[[  9.9  32.0  31.3  -1.3 -17.4  25.3]
 [ 47.1  21.3  28.0  16.8  40.9   5.8]
 [ 18.4  54.1  53.9   9.6 -22.6  46.9]] → 21.3

[[ -8.1 -14.4  52.9  29.7   0.1  -9.3 -14.1]
 [ 54.8 -28.7  43.3   5.8 -20.1  23.2   1.4]] → -14.4

[[ 0.5  1.0  0.5 -0.4 43.9]
 [ 2.4  3.9  0.5  6.9  1.2]
 [ 0.5  7.0  0.5 -0.4 17.9]] → 3.9

[[  9.3  -8.8 -26.9  12.5]
 [-16.1  31.6  45.3   0.3]
 [ -4.0  29.9  32.0   0.2]] → 31.6

[[-17.4  20.1  27.3   2.8   3.4  30.0]
 [ 17.3 -25.0   3.9  15.4  19.1 -21.1]
 [-14.1  26.8   7.8 -14.3 -49.4  28.9]] → -25.0

[[-57.3  41.8   6.1  22.2  23.3]
 [ 42.0  -7.0   1.5 -27.8 -21.1]] → 41.8

[[ -0.1 -10.9 -37.2 -58.8   5.3 -41.8 -45.8]
 [-25.9  26.0 -22.8  22.3 -17.9   7.6 -41.8]
 [  2.1   2.0 -15.9  18.5  52.1  12.9 -24.2]] → 26.0
---
-18.0	-46.3	46.6	-50.5	43.7	-29.3	52.9
-54.4	2.2	-27.8	30.9	53.9	45.8	43.6
-53.6	-42.3	-24.7	-34.7	-35.5	-21.7	-48.4
⇒ 2.2

-10.9	36.3	-20.1	-14.6	-26.8	6.0
7.0	-8.1	1.3	36.2	-26.8	-53.1
-16.3	4.6	-26.9	15.9	-26.8	42.6
⇒ -8.1

-57.5	29.1	1.4	9.1	18.4
-18.0	10.6	-10.1	8.3	18.6
22.3	14.9	-4.3	13.4	16.4
⇒ 10.6

19.8	2.6	-4.1	-47.3	26.7	-7.4	-24.3
-19.9	-44.5	-5.9	35.1	-51.9	-0.2	-38.3
47.1	2.6	24.4	-8.0	-17.6	-12.8	9.7
⇒ -44.5

-19.7	31.3	-45.7	22.4
-8.9	27.1	55.6	60.0
-18.8	-18.2	5.3	-12.5
⇒ 27.1

20.0	-32.6	-4.5	-21.2
-20.4	-23.3	17.3	9.2
32.8	-21.5	7.5	-48.7
⇒ -23.3

-26.5	4.6	-36.8	-24.2	8.0	20.5	8.5
-35.0	-22.2	-19.4	2.7	-4.6	-17.3	32.7
-39.7	-12.7	-10.6	-49.2	-30.5	-30.6	14.5
⇒ -22.2
---
[ -5.5 -39.2  25.0 -48.6  -0.5] gives -5.5
[ 10.2 -45.4  11.2   5.6 -21.2 -20.7] gives 10.2
[23.4 48.7 36.4 24.0 22.7  7.0  8.7] gives 23.4
[-36.9 -60.4  18.1  46.9] gives -36.9
[-11.5  17.7  -1.3  43.7] gives -11.5
[-56.7  35.6  11.0  -5.6 -10.4] gives -56.7
[-11.4 -13.8  22.2 -43.0  -8.0 -35.3] gives -11.4
[  0.3 -20.6 -47.2 -12.1] gives 0.3
---
[[163 142 134  81  70 172]
 [112 157 146 244  51 181]
 [174 124 128  46 249  84]] ==> 128

[ 35 -13 -41 -38  24  -5  29] ==> -38

[94 47 57 90 20] ==> 47

[213 151  91 186 179  48 169] ==> 186

[ 191  377  509 -861] ==> 191

[6010 5842 9147 2377 6075 3121] ==> 9147

[[ 109   82  709  186  107 -504]
 [  99  107 -122 -350  128  400]
 [ 114  100  230 -612   88  -32]] ==> 230

[[ -6 -29  11 -21 -29]
 [ 36  11  22  -5  12]] ==> 11

[[ 106  -23  427 -270 -290   64  609]
 [-312 -230 -536  -23   36 -291 -743]
 [ -81  -54  -67  116  171  -11 -207]] ==> 116

[ 49 173  58 246] ==> 49
